Each row below holds a small network's activations on one record, seen along a few directions.
Each row is followed by the record's values for the fields Kepa, Gubo, Gos, Beku, Mele, Nidug.
A field that a record lacks is left out.
The largest differences between rows may come from other fields.
Random noise pushes rows far along 3 fixed directions. That doesn't count. These rows show it; they differ only by the noise:
-140, 475, -213, 228, 514, -292, 196, 153, 170, 26, -91, 131, -78, -83, 42, -19, 75, 189, 187, -99, 362, -108, -82, -51
193, 290, -127, -47, -77, -96, 69, -301, -122, 103, -151, -101, -245, 282, -115, 39, -259, -69, 236, -444, -117, -5, 118, -37
-205, -4, 21, -58, 246, 86, 188, 117, 91, -43, -13, 54, 228, 71, 224, -346, -456, -52, 33, 339, 65, 55, 263, 95
-34, 253, -39, 70, 143, -14, 99, -56, 61, 64, -105, -71, -22, 199, -32, -118, -175, 24, 139, -179, 44, -37, 125, -30
-118, 137, 84, 69, 110, 150, 77, -5, 118, 58, -84, -139, 130, 271, -16, -251, -234, 6, 63, -59, 1, -26, 218, -16

130, 145, -313, 160, 57, -279, -25, 169, -317, -94, -225, 83, -283, -23, 27, 371, 322, 81, 53, -564, -48, -273, -366, -15 => Kepa=m2 Gos=p2 Beku=t3 Mele=z1
128, 229, -110, 79, 179, -176, -27, 149, -199, -27, -191, -27, -246, 223, -35, 204, -44, 77, 158, -492, -103, -227, -109, -104 => Kepa=m2 Gos=p2 Beku=t4 Mele=z1
237, -99, -3, -368, -451, 105, -50, -362, -208, 86, 62, -29, -67, 155, -68, 1, -339, -184, 124, 110, -166, 235, 274, 45 => Kepa=m1 Gubo=u1 Beku=t4 Nidug=w2
-120, -31, 250, 35, -90, 299, -54, -89, 265, 96, 128, -139, 235, 91, -71, -309, 85, -5, -57, 266, 82, 123, 149, 20 => Kepa=m1 Gubo=u2 Beku=t1 Nidug=w3
-147, 169, -72, -33, 352, -65, 251, 49, 135, -3, 74, 125, 186, -19, 205, -287, -319, 69, 91, 325, 254, 38, 182, 7 => Kepa=m2 Beku=t2
-2, 287, -61, 125, 171, -85, 18, 69, 26, 101, -22, -51, 10, 16, -86, 76, 162, 118, 61, -223, 117, -77, -157, -120 => Kepa=m2 Beku=t3
125, -187, 66, -383, -269, 182, 56, -232, -205, 30, 14, -82, 138, 204, 86, -210, -641, -230, 23, 130, -336, 167, 286, 76 => Kepa=m2 Beku=t1
85, 49, -18, -117, -56, -14, 45, -272, -6, 174, 80, -42, 15, 31, -28, -81, -96, -54, 101, 116, 74, 143, 97, -79 => Kepa=m2
184, -338, -60, -399, -391, 111, -49, -177, -284, -78, 134, 106, -40, -146, 48, 94, -302, -237, -11, 251, -206, 278, 60, 118 => Kepa=m1 Gubo=u1 Beku=t3 Nidug=w2
-65, -410, -87, -247, 0, -7, 25, 7, -171, -184, 51, 111, 67, -277, 304, -70, -198, -164, -128, 427, -26, -20, 12, 125 => Kepa=m2 Gos=p2 Beku=t1 Mele=z1
-15, -384, 3, -246, -133, 14, 34, 76, -68, 24, 137, 174, 70, -347, 184, -95, -161, -243, -187, 627, -88, 185, 96, 224 => Kepa=m1 Gubo=u2 Gos=p1 Beku=t3 Nidug=w1
-157, -94, 16, 30, 110, -19, 45, 244, -99, -121, -59, 69, 126, -98, 132, 52, -89, -60, -145, 27, -50, 12, -93, 107 => Kepa=m2 Gos=p2 Beku=t3 Mele=z1
-348, -50, -45, 39, 507, -153, 223, 380, 117, -203, 5, 202, 179, -99, 364, -270, -188, 198, -153, 462, 183, -52, 83, 99 => Kepa=m2 Gos=p2 Beku=t2 Mele=z1
-42, 422, -68, 281, 318, -85, 42, 101, 181, 143, -63, -60, 4, 99, -159, -46, 256, 271, 147, -240, 301, -137, -83, -192 => Kepa=m2 Beku=t4
-27, -149, 53, 125, -17, 73, -166, 106, 33, -115, -73, -74, 114, -58, -76, 136, 313, -16, -132, -62, -168, -93, -126, -81 => Kepa=m2 Gos=p2 Beku=t1 Mele=z1
218, 43, -215, -326, -108, -146, 182, -381, -241, 0, 49, 105, -157, 78, 124, -45, -519, -146, 203, 39, -148, 154, 200, 37 => Kepa=m2 Beku=t2
64, 83, 17, 39, -120, -6, -49, -232, 162, 259, 155, -46, -63, -84, -201, 91, 293, 22, 46, 68, 183, 125, -27, -99 => Kepa=m1 Gubo=u2 Nidug=w1
-6, 35, 74, 96, -99, 119, -129, 50, 130, 102, 83, -184, -70, 155, -135, 7, 147, 86, 11, -218, -34, -42, 52, -38 => Kepa=m1 Gubo=u2 Gos=p1 Beku=t4 Nidug=w1
-37, -19, -57, -194, 84, -231, 131, -20, -83, -181, 50, 251, -39, -155, 340, -43, -261, -108, 50, 238, -21, 34, -72, 86 => Kepa=m2 Gos=p2 Beku=t1 Mele=z2
175, -179, 29, -290, -366, 147, 46, -332, -115, 43, 93, 55, 4, 82, -26, -151, -350, -211, 61, 202, -161, 223, 240, 66 => Kepa=m1 Gubo=u2 Beku=t1 Nidug=w3
-44, -603, 216, -360, -338, 207, 9, -24, -224, -71, 97, 53, 107, -41, 252, -214, -389, -365, -164, 380, -278, 274, 216, 259 => Kepa=m1 Gubo=u2 Gos=p2 Beku=t3 Mele=z1 Nidug=w3
-36, 156, -326, -166, 375, -370, 315, 84, 69, -92, 63, 457, 29, -424, 335, -145, -280, 20, 150, 487, 487, 155, 61, 164 => Kepa=m1 Gubo=u2 Beku=t1 Nidug=w3
-188, -172, 336, 175, -137, 210, -169, 192, 264, -52, -55, -212, 281, 255, -36, -97, 213, -31, -290, -42, -116, -70, -34, -152 => Kepa=m2 Gos=p2 Beku=t1 Mele=z1
-261, -154, 221, 307, 143, 153, -115, 317, 80, -71, 3, -42, 224, 52, -42, -28, 313, 78, -144, -20, 2, -125, -115, 35 => Kepa=m3 Gos=p2 Beku=t3 Mele=z1
-32, -108, 38, -142, 77, -135, 109, -39, 34, -33, 59, 152, 2, -201, 30, 12, -217, -27, -36, 146, 126, 2, 24, 100 => Kepa=m3 Gos=p2 Beku=t1 Mele=z2
124, 189, 93, 103, -226, 163, -114, -282, 119, 206, 17, -183, -123, 245, -342, -1, 296, 72, 18, -338, -33, 8, -10, -126 => Kepa=m1 Gubo=u2 Beku=t1 Nidug=w3
34, 48, 34, 10, 153, -84, -56, 94, -71, -64, 64, 44, -5, -14, 54, 2, 99, 81, -28, -10, 27, -43, -232, 23 => Kepa=m2 Beku=t3
-96, 206, 59, 206, -4, 22, -96, -8, 130, 32, -142, -220, -170, 415, -275, 144, 349, 126, 44, -525, -70, -177, -162, -158 => Kepa=m2 Gos=p2 Beku=t2 Mele=z1
274, 84, -362, -188, -34, -386, 106, -106, -367, -41, 25, 263, -272, -230, 83, 351, -165, -89, 171, -89, -112, 69, -205, 89 => Kepa=m2 Beku=t3
292, 175, -228, -76, -159, -223, 34, -259, -204, 83, 46, 163, -327, -59, -117, 215, 48, -53, 201, -243, 12, 104, -124, 1 => Kepa=m1 Gubo=u2 Beku=t3 Nidug=w3
-241, 247, -80, 158, 526, -60, 223, 291, 219, -31, 57, 86, 257, -5, 253, -334, -166, 207, 76, 314, 362, -54, 99, 7 => Kepa=m2 Beku=t4
213, -168, 90, -182, -423, 157, -74, -470, -95, 202, 95, -128, 1, 234, -112, -28, -274, -186, 43, 24, -206, 172, 212, 14 => Kepa=m3
97, 44, 8, -138, -229, 134, 13, -289, -153, 102, -41, -178, -141, 306, -26, -72, -450, -118, 212, -221, -219, 58, 232, 25 => Kepa=m2 Gos=p1 Beku=t4
-106, -592, 212, -124, -64, 327, -72, 198, 44, -183, 16, -42, 368, -27, 291, -334, -420, -269, -323, 455, -271, 45, 280, 204 => Kepa=m3 Gos=p2 Beku=t1 Mele=z1
155, -136, 68, -245, -377, 89, -88, -358, -29, 206, 143, -22, -25, -52, -123, 22, -70, -160, 46, 257, -23, 280, 127, -34 => Kepa=m1 Gubo=u1 Nidug=w2
-153, 310, -4, 229, 340, -90, 39, 96, 257, 161, 50, -62, 131, -61, -98, -11, 382, 228, 39, 28, 347, -66, -144, -192 => Kepa=m2
256, -130, -80, -294, -302, -64, 8, -355, -221, 109, 68, 1, -70, 31, 6, 105, -336, -212, 83, 105, -218, 196, 99, 43 => Kepa=m2
-205, 226, 25, 201, 302, -47, -29, 135, 318, 11, -62, -24, 50, -25, -35, -76, 287, 173, 68, -101, 207, -163, -56, -184 => Kepa=m2 Gos=p2 Beku=t2 Mele=z2
-141, -405, 294, -207, -321, 493, -106, -76, 192, 5, 181, -138, 349, 37, 0, -315, -168, -105, -217, 566, -105, 232, 352, -49 => Kepa=m1 Gubo=u1 Beku=t2 Nidug=w2
171, -108, 1, -269, -316, 126, 12, -243, -219, 29, -69, -207, -60, 240, -62, 26, -380, -123, 8, -239, -311, 101, 106, 13 => Kepa=m2 Gos=p1 Beku=t1
112, -135, -26, -147, -290, 156, -31, -332, 74, 81, 103, -79, -12, -34, -109, -100, 12, -132, 1, 175, 66, 197, 57, -35 => Kepa=m1 Gubo=u2 Beku=t1 Nidug=w3
80, 412, -13, 272, 53, -10, -75, -52, 82, 199, -97, -197, -79, 176, -281, 65, 357, 192, 100, -512, 118, -135, -175, -181 => Kepa=m2 Beku=t3
-98, 4, -28, 79, 57, 26, 82, 66, 39, -127, -136, -91, 62, 137, 43, -152, -44, 81, -74, 40, 31, -140, 89, -68 => Kepa=m2 Gos=p2 Beku=t2 Mele=z1
-61, -133, 28, -13, 127, 70, -40, 205, -173, -150, -89, -73, 90, 44, 140, 77, -30, 31, -201, -243, -136, -12, -117, 47 => Kepa=m2 Gos=p2 Beku=t3 Mele=z1
-534, -109, 195, 356, 454, 241, 16, 547, 460, -202, 60, 87, 361, -271, 39, -311, 432, 144, -191, 632, 449, -177, -57, -60 => Kepa=m1 Gubo=u2 Gos=p2 Beku=t2 Mele=z1 Nidug=w3
465, 151, -325, -205, -170, -578, 117, -430, -350, 46, -63, 250, -653, -422, -149, 634, 48, -111, 157, -353, -68, 40, -281, 55 => Kepa=m3 Gos=p2 Beku=t1 Mele=z2

Here are new rows. What are their fields?
10, -400, 244, -137, -220, 279, -45, 83, -91, -61, -62, -172, 245, 218, 148, -200, -271, -216, -213, 140, -234, 21, 127, 100 => Kepa=m2 Gos=p2 Beku=t3 Mele=z1
211, 329, -231, -22, -35, -261, -15, -176, 1, 144, 55, 93, -323, -178, -123, 253, 167, 73, 224, -119, 200, 105, -106, -108 => Kepa=m1 Gubo=u1 Beku=t4 Nidug=w2
-34, -128, 302, 102, -214, 168, -346, -27, 126, -35, 24, -222, -24, 37, -331, 90, 406, 56, -89, -131, 8, -66, -73, -172 => Kepa=m1 Gubo=u1 Gos=p2 Beku=t2 Mele=z1 Nidug=w2
-197, 311, 91, 325, 402, -35, 77, 266, 230, 31, 57, -94, 139, 134, 4, -229, 153, 271, 60, -105, 272, -185, 30, -160 => Kepa=m2 Beku=t4
-136, -72, 202, 13, -68, 287, -61, 49, 320, 74, 109, -85, 222, -75, -82, -197, 105, 62, -108, 312, 137, 120, 168, -141 => Kepa=m1 Gubo=u1 Beku=t2 Nidug=w2
22, 57, -21, 298, -62, 84, -209, 95, -254, -55, -187, -158, -191, 107, -188, 363, 503, 89, -47, -655, -243, -261, -282, -88 => Kepa=m2 Gos=p2 Beku=t3 Mele=z1
100, 184, -23, 86, -190, 29, -72, -273, 122, 218, 45, -79, -119, 81, -320, 3, 274, 42, 73, -196, 118, 58, -15, -153 => Kepa=m1 Gubo=u2 Beku=t1 Nidug=w3
217, 32, -240, -233, -81, -195, 59, -274, -238, 17, 5, 198, -208, -76, 149, 79, -331, -55, 133, 32, -154, 95, -47, 83 => Kepa=m2 Beku=t1
-143, -264, 32, -13, 234, -96, 84, 386, -140, -215, -58, 214, 157, -252, 382, -73, -61, -62, -183, 197, -24, -107, -101, 118 => Kepa=m2 Gos=p2 Beku=t3 Mele=z1
69, -174, 130, 34, -198, 245, -153, 9, -164, -14, -18, -165, 138, 237, -51, -95, -108, 20, -73, -206, -295, -90, 75, -5 => Kepa=m2 Beku=t3
30, -519, 213, -173, -427, 331, -48, 89, -231, -119, -20, 5, 102, 55, 111, -86, -86, -243, -230, 193, -304, 4, 130, 81 => Kepa=m1 Gubo=u2 Gos=p2 Beku=t3 Mele=z1 Nidug=w3
-132, 213, -36, 87, 293, -44, 164, 26, 155, 37, 54, 38, 154, 27, 74, -214, -88, 107, 100, 129, 232, 1, 110, -69 => Kepa=m2 Beku=t2
-47, -275, 331, 66, -259, 500, -132, -19, 36, 61, 105, -227, 331, 299, -102, -164, -11, -61, -180, 17, -268, -34, 191, 2 => Kepa=m3 Beku=t3
-36, -169, 35, -94, -25, 16, 51, -107, 65, 89, 171, 113, 185, -136, 100, -84, -189, -84, -14, 500, 101, 169, 112, 71 => Kepa=m3
-80, 284, -45, 302, 248, -23, -29, 120, 4, 90, -187, -119, -176, 260, -150, 121, 115, 180, 126, -496, 99, -208, -74, -119 => Kepa=m2 Gos=p2 Beku=t4 Mele=z1
-246, -442, 60, -52, 281, 121, -46, 605, -152, -343, 31, 249, 377, -214, 483, -210, -192, -52, -236, 459, -149, -65, -44, 164 => Kepa=m2 Gos=p2 Beku=t3 Mele=z1
320, 275, -267, -164, -91, -345, 41, -370, -223, 159, -32, 26, -300, 14, -90, 261, -67, -42, 251, -282, -19, 84, -103, -86 => Kepa=m2
-168, -221, -31, -63, 77, -39, 3, 84, -79, -133, 14, 26, 50, 37, 143, -105, -235, 49, -52, 138, -53, -8, 112, 47 => Kepa=m2 Gos=p2 Beku=t2 Mele=z1
-17, 68, -191, 87, 166, -253, -133, 267, 60, -101, -67, 271, -246, -481, 57, 347, 435, 68, -123, 24, 135, -40, -385, -30 => Kepa=m1 Gubo=u1 Gos=p2 Beku=t1 Mele=z1 Nidug=w2
6, 251, -208, 300, 293, -205, -2, 151, 66, -67, 24, 103, -67, -142, -80, 224, 357, 245, 57, -252, 285, -116, -341, -39 => Kepa=m3 Beku=t3
62, 172, -76, -5, -185, 86, -30, -248, -52, 52, -76, -151, -34, 162, -57, -21, -104, -14, 162, -254, -90, -30, 62, -19 => Kepa=m2 Beku=t1
-221, 114, -66, 217, 368, -104, 59, 453, 100, -83, -7, 107, 263, -172, 88, 54, 301, 213, -38, 92, 224, -179, -171, 41 => Kepa=m2 Beku=t3
312, 305, -328, -204, 11, -462, 105, -277, -232, 18, -197, 196, -373, -106, 24, 225, -162, -47, 268, -382, 5, -16, -71, 8 => Kepa=m2 Gos=p2 Beku=t1 Mele=z2
